M =
array([ -60.782,  -73.555, -107.930, -118.732, -176.327,  -77.370,
        186.703, -175.668,   66.844, -115.936,   61.849])
The last entry -> 61.849
Report the 1st entry.
Answer: -60.782
Report the 2nd entry from the left.
Answer: -73.555
Report the third entry from the right.
Answer: 66.844
The fifth entry: -176.327
The entry just left of 186.703 -> -77.370
The second-last entry: -115.936
The 3rd entry from the left: -107.930
The 4th-last entry is -175.668

[-1.141, -0.142, 0.386, -0.224, 2.086, -0.677, 0.477, -0.033]
What is the entry just right of the largest entry?
A: -0.677
The entry just left of -0.142 -> -1.141
The entry just right of -1.141: -0.142
The entry just left of 2.086: -0.224
What is the entry just right of -0.677?
A: 0.477

a =
[[ 19   9  -7  -7 -52 -13  61  -9  14  -5 -23   2]
 [ 27  11   5 -13 -18 -40  24  12 -15   8  30 -35]
 [  5  17  20 -12   4 -10   4  17 -43  12  -2  29]
 [ 20  -2 -13  12 -26 -11  52  18 -29  -4  31  30]
 [ 12  -3  17 -17 -51  -6 -11 -11 -20 -24   4  34]]
Rows and columns are numbered from 1.
Read off the bottom-right entry.
Answer: 34
The entry at row 2, column 3 -> 5
Read off the top-left entry.
Answer: 19
Read off the entry just right of 19.
Answer: 9
Read off the entry just left of the smallest entry.
Answer: -7
Read off the entry in the top-right corner.
Answer: 2
The top entry of the column that holds the largest entry: 61
Read off the bottom entry of the column that holds the largest entry.
Answer: -11
Read off the top entry of the column that holds the smallest entry.
Answer: -52
The entry in row 2 and column 1 is 27
Read off the entry at row 3, column 1.
Answer: 5
Read off the entry in row 3 and column 3.
Answer: 20
The entry directly below -5 -> 8
The entry in row 1 and column 3 is -7
Read off the entry in the bottom-left corner.
Answer: 12
The entry directly below the largest entry is 24
The entry directly above -17 is 12
Read off the entry just left of the largest entry.
Answer: -13
The entry in row 2 and column 2: 11
The entry directly below 24 is 4
Read off the entry just left of 31.
Answer: -4
Read off the entry just left of -15.
Answer: 12

Read these off the matrix that follows.
1) Read off the entry just left of 94.62.
2) Read off the entry directly below 84.07.
3) Read off the largest entry in the first column.
4) Read off the entry just right of -124.64.
5) Read off the entry in the top-right corner.
6) Read off the 3rd largest entry.
7) Read off the last entry, reading row by row.
8) Read off the entry directly below 108.99.
array([[ -90.72,  -14.52, -203.60,  -58.68,  -27.50, -188.03],
       [  60.78,   58.32,  157.48,   61.21,   58.67,  159.26],
       [  56.93,  111.28,   99.29,   54.92,   97.91,  109.54],
       [  48.58,   95.74,   84.07,   46.67,   83.97,   94.46],
       [ -32.83,   97.60,  198.05,  129.19,   94.62,  212.43],
       [  -7.34,   27.59,  -72.29,  -21.24,   16.55,  -63.26],
       [  20.53,   75.04,  179.29,   86.62,   74.01,  178.46],
       [ 108.99,  -71.91,    2.73,  -65.72,  -60.19,  -13.04],
       [ -15.03, -128.17, -246.34, -149.15, -124.64, -260.97],
       [  69.84,  -15.96,  127.25,   20.04,   -4.28,  112.63],
       [  62.89,  124.44,  109.56,   62.76,  109.08,  123.44],
       [ 155.47,  -66.70, -132.10, -144.28,  -65.59, -158.15],
       [ -67.96,   51.47,  166.91,  113.15,   55.53,  172.68],
       [ -78.24,   36.83, -118.68,  -11.47,   21.34, -102.40],
       [ -78.21,  -75.51,  -47.96,  -15.81,  -64.03,  -55.56]])
1) 129.19
2) 198.05
3) 155.47
4) -260.97
5) -188.03
6) 179.29
7) -55.56
8) -15.03

Questions about the table below.
1) The smallest entry?
2) The top-left entry?
3) The entry directly below the largest entry?
4) The third largest entry?
5) The last entry, reading row by row?
6) The entry in the top-right corner?
7) The 3rd entry from the end, reading row by row?
8) The entry just left of the largest entry?
 28  -14  -11   45   -1  -26  -11   49  -49   18  -34   33
-13  -32  -47   10  -16  -31   12   16   -3  -31   19  -41
-20  -38  -11    0  -41  -25  -29   13  -30  -38  -14  -17
 -6   21   68  -23  -10   43  -46    8  -27   29  -62   57
 35   43   24    9   26   30   18   20    1   32   -6   33
 34   -7  -30   53   14  -25   24   60  -35   34   12   15
-49  -13   39  -47  -44   19  -27  -31   -5  -42  -18  -11
1) -62
2) 28
3) 24
4) 57
5) -11
6) 33
7) -42
8) 21

grid = 82.464	-157.404	0.994	163.057	-118.925
The entry just left of 0.994 -> -157.404
The entry just right of the centre entry is 163.057

X =
14.1,10.0,-2.4,11.8,-13.1
17.1,14.1,-6.1,9.8,-10.1
17.1,12.2,-1.8,12.4,-12.3
14.1,10.5,-1.8,12.5,-14.5
17.1,8.1,-1.2,10.1,-13.6
Give the entry at the centre.
-1.8
The fourth entry from the end, reading row by row -> 8.1
The first entry in reading order is 14.1
Give the entry directly below the smallest entry.
-13.6
The top entry of the column that holds the smallest entry -> -13.1
Give the largest entry in the last column.
-10.1
Give the smallest entry in the last column.
-14.5
Give the 2nd entry from the end, reading row by row.
10.1
The entry directly above 12.2: 14.1
The median entry -> 10.0
The bottom-left entry -> 17.1
Give the entry directly below 12.2.
10.5
The entry just right of the centre entry -> 12.4
The entry just right of 8.1 -> -1.2

W =
[[-1.0 -0.4 -0.2 -0.8  1.5  1.0  1.0]
 [-0.9  1.2 -1.1 -0.7  1.2  0.8 -0.6]
 [-0.4  0.7 -0.9  1.1 -1.3  0.8 -1.1]
 [ 0.2 -1.8 -1.2 -0.7  0.0  0.6  0.9]
 [ 1.2 -1.3 -1.4 -1.9  0.7  0.4  0.0]
 [-1.1 -0.9  0.1 -0.4  1.0  0.6  1.8]
 [ 0.9  0.6 -1.7 -0.4 -0.3  1.2 -1.7]
 [ 0.2 -1.4  1.2 -1.3  0.8 -1.0  0.8]
 [-0.4  0.2 -1.1 -1.1  1.2  1.4 -1.0]
 [-1.3 -0.2  1.1  1.2 -0.5 -0.3  1.1]
 [-0.9  1.3 -1.2 -0.7  1.5  1.1 -1.4]]
Indices start at 1.
The entry directly above the centre entry?
A: -1.9
The entry directly above the smallest entry?
A: -0.7
The entry at row 1, column 2: -0.4
The entry directly above 0.1?
A: -1.4
The entry at row 1, column 1 is -1.0
The entry in row 1 and column 3?
A: -0.2
The top-right entry is 1.0
The top entry of the column that holds the smallest entry -> -0.8
The entry in row 3 and column 3: -0.9
The entry at row 3, column 1: -0.4
The entry in row 2 and column 1 is -0.9
The bottom-left entry is -0.9
The entry in row 3 and column 2?
A: 0.7
The entry directly above the largest entry -> 0.0
The entry in the bottom-right corner?
A: -1.4
The bottom entry of the column that holds the smallest entry -> -0.7
The entry directly below the centre entry is -0.4
The entry directly below the smallest entry?
A: -0.4
The entry in row 2 and column 3?
A: -1.1
The entry just right of the centre entry?
A: 1.0
The entry at row 2, column 2?
A: 1.2
The entry just right of the smallest entry?
A: 0.7
The entry directly below the largest entry?
A: -1.7

Questions about the table below. Indices start at 1.
1) Give the top-left entry.
2) Give the entry at row 3, column 1.
3) Give the entry in the top-right corner.
4) Give the entry at row 1, column 3.
5) Give the entry in row 2 and column 2.
6) Give the top entry of the column that holds the smallest entry.
7) Give the entry directly below the largest entry.
8) Give the bottom-left entry.
array([[ -7, -14,  -3,  27,  53,  54],
       [ -4,  33,  48,  57,  73,  50],
       [  1,   0,   4,   1,   3,  44],
       [-14, -16,  15,  51,  56,  53],
       [  0, -14,  -3,   8,  49,  54],
       [ -2, -14,  -3,   9,  50,  54],
       [-13,  14,  48,  53,  68,  50],
       [  1,  -1,   3,   0,   2,  42]])
1) -7
2) 1
3) 54
4) -3
5) 33
6) -14
7) 3
8) 1
